Each row below holds a small network's activations on one input, seen along a few directions.
In each table, some parts of the input vary, and every possible input appears once, in random order.
Descriptions start from the smaller parts, as in this example, which fits no table here: line(4) and (point or line(11) or (values(2) and ring(8))).
Shared parts are said once, and a part with two or three values counts as separate values.
(in the rows, 128 means zero)

Other details of the inputs shift rows strongly along two fixed directions, in all tables alike. That doesn't count.
These rows show it; all are for the same input, with only those details redrawn:
[116 138 137 117 131 112 132 127 132 136 133 104 129 122]
[119 145 129 125 136 138 135 117  90 129 129 140 113 115]
[102 130 147 110 138  96 125 122 133 157 129  84 131 121]
[116 137 138 116 130 108 131 129 138 137 133  99 131 123]
[100 139 136 122 151 136 128 100  56 153 120 142 102 109]
[ 86 132 146 116 158 120 122  94  56 174 115 123 105 109]
[143 159 111 138 126 169 147 124  80  93 135 180 106 115]

Rows:
r1: [146 111 121 149 127 147 132 130 136  95 123 154 146 142]
r2: [108 139 130 121 153 133 124 104  55 157 126 138  89 109]
r3: [123  94 143 111 121  95 115 133 164 157 116  95 157 147]
r4: [118 113 129 135 137 155 127 129  97 132 113 142 107 129]
r5: [119 120 133 119 135  91 123 109 131 128 132 127 160 132]
r6: [160 153  99 151 112 162 157 124 106  61 140 200 113 133]
r7: [150 160 116 143 118 170 146 125  94  83 142 183 114 120]
r8: [135 143 126 132 119 137 139 132 134  89 143 145 119 131]
r9: [176 141  96 152 112 196 144 154 106  82 135 184 102 126]
r10: [141 124 139 136 111 146 121 140 142 132 122 123 143 121]
r11: [154 129 128 147  96 148 132 153 166 111 130 127 153 124]
r12: [109  97 134 134 153 136 112  93  58 156 103 165 138 127]
r13: [137 124 131 142 123 167 129 131 105 122 122 153 123 128]
r14: [ 92  96 152 132 140 119 115 118 115 166 112 103 123 132]
r15: [130  95 129 107 125  92 114 143 162 162 119  87 139 143]
r16: [178 172  97 145 106 170 153 156 133  58 153 178 113 126]
r17: [127 138 144 131 122 104 123 126 159 121 141 102 167 114]
r18: [ 99 120 141 107 145  97 118  91  80 164 117 134 125 127]
r19: [139 125 131 132 116 147 124 143 135 135 117 121 137 117]
r20: [117  99 139 118 131 106 115 149 166 152 125  72 121 138]
r21: [156 112 126 132 104 125 134 155 197  98 130 113 150 155]
r22: [137 144 120 142 113 138 145 134 138  82 146 149 122 130]
r23: [142 116 112 128 132 148 124 129  86 135 111 170 113 134]
r24: [175 163 118 136  85 139 145 159 193  67 156 133 154 124]
r25: [144 148 124 145 122 142 140 128 134  83 148 150 148 123]
r26: [144 119 132 142 104 137 135 154 176 115 133 111 151 138]
r27: [116 138 137 117 131 112 132 127 132 136 133 104 129 122]
r28: [150 144 105 135 112 141 146 119 103  90 136 188 129 130]
r29: [112 139 146 112 135  93 115 127 132 165 128  84 128 111]
r30: [114 109 147 121 139 113 112 139 136 173 116  84 126 130]
r31: [148 143 104 121 118 135 143 126 109  97 132 172 125 130]
r32: [107 122 136 131 152 110 126  94  93 128 124 140 133 128]
r33: [108 129 150 121 124  88 128 127 161 146 138  79 147 127]
r34: [129 133 130 123 127 113 135 119 134 111 132 131 126 138]
r35: [100 131 129 121 156 129 123 104  58 148 126 140  79 114]
r36: [152 148 101 125 126 139 138 126  92 101 132 183 111 129]
r37: [118 132 134 117 125 103 133 139 163 116 138  96 128 132]
r38: [139 125 125 133 126 153 119 136 104 146 118 131 113 112]
r39: [ 99 120 128 103 157  99 116  92  54 177 116 135 100 118]
r40: [132 132 126 115 129  91 131 138 162 122 134 101 125 141]
r41: [106 115 137 132 149 157 121 112  59 165 104 142 106 117]
r42: [160 118 106 129 109 149 137 146 138 103 121 161 138 141]
r43: [107  93 153 133 137 106 113 133 166 140 124  84 157 139]
r44: [150 114 120 130 121 125 129 154 166 117 123 117 127 149]
r45: [113 123 143 129 133  97 126 126 163 111 143  99 151 132]
r46: [121 144 130 120 136 123 121 117  90 152 129 122 107 102]
r47: [124 106 143 129 120 125 122 145 167 127 126 100 136 143]
r48: [151 141 106 125 124 126 142 134 132  96 140 143 106 134]
r49: [134 101 130 125 111 108 126 138 163 137 121 115 157 146]
r50: [140 104 123 122 125 113 125 148 165 134 123  98 124 146]
r51: [101 142 142 134 139 133 123  92  56 158 120 147 115  99]
r52: [ 90 128 102 124 152 140  92 105 233 203 130 107 144 144]
r53: [109 127 142 111 136  84 121 139 163 141 137  76 122 133]
r54: [127 110 123 132 138 146 129 122  96 134 106 148 112 136]
r55: [ 94 106 156 139 156 138 103  94  60 181 102 130 137 104]
r56: [140 132 124 114 115  91 141 145 193 103 139  94 143 144]
r57: [120 109 136 128 135 126 118 145 138 143 120 105 114 137]
r58: [116 144 137 119 131 120 125 118 107 147 125 117 126 106]
r59: [136 191  55 144 129 193 124 104 196 106 159 201 122 137]
r60: [146 109 125 139 108 124 136 146 178 108 126 119 146 151]
r61: [151 116 133 145 110 134 130 156 193  98 139 108 173 139]
r62: [142 129 129 135 122 147 119 145 124 141 118 126 124 117]
The inputs of r10 and r24 match in every part but one. If r47 is changed in the same way as r10 into r24, which row does it become?
Answer: r8
The inputs of r57 and r53 match in every part but one. If r60 is changed in the same way as r57 into r53, which row does it become?
Answer: r6
Describe the family of inputs behind these rows.
Answer: values(2) and (point or (line(5) and line(6)))
Change only the line(6) part in r6. List by row number the other rows that result.
Answer: r32, r34, r40, r48, r56
Change only the values(2) part in r21. List by row number the other rows that result.
Answer: r34
Start at r58 and move only the line(5) part, one step at a time. The first step leads to r27. Which rows follow, in order?
Answer: r37, r56, r31
Change only the line(5) part in r17. List by row number the other rows that result.
Answer: r5, r25, r32, r45
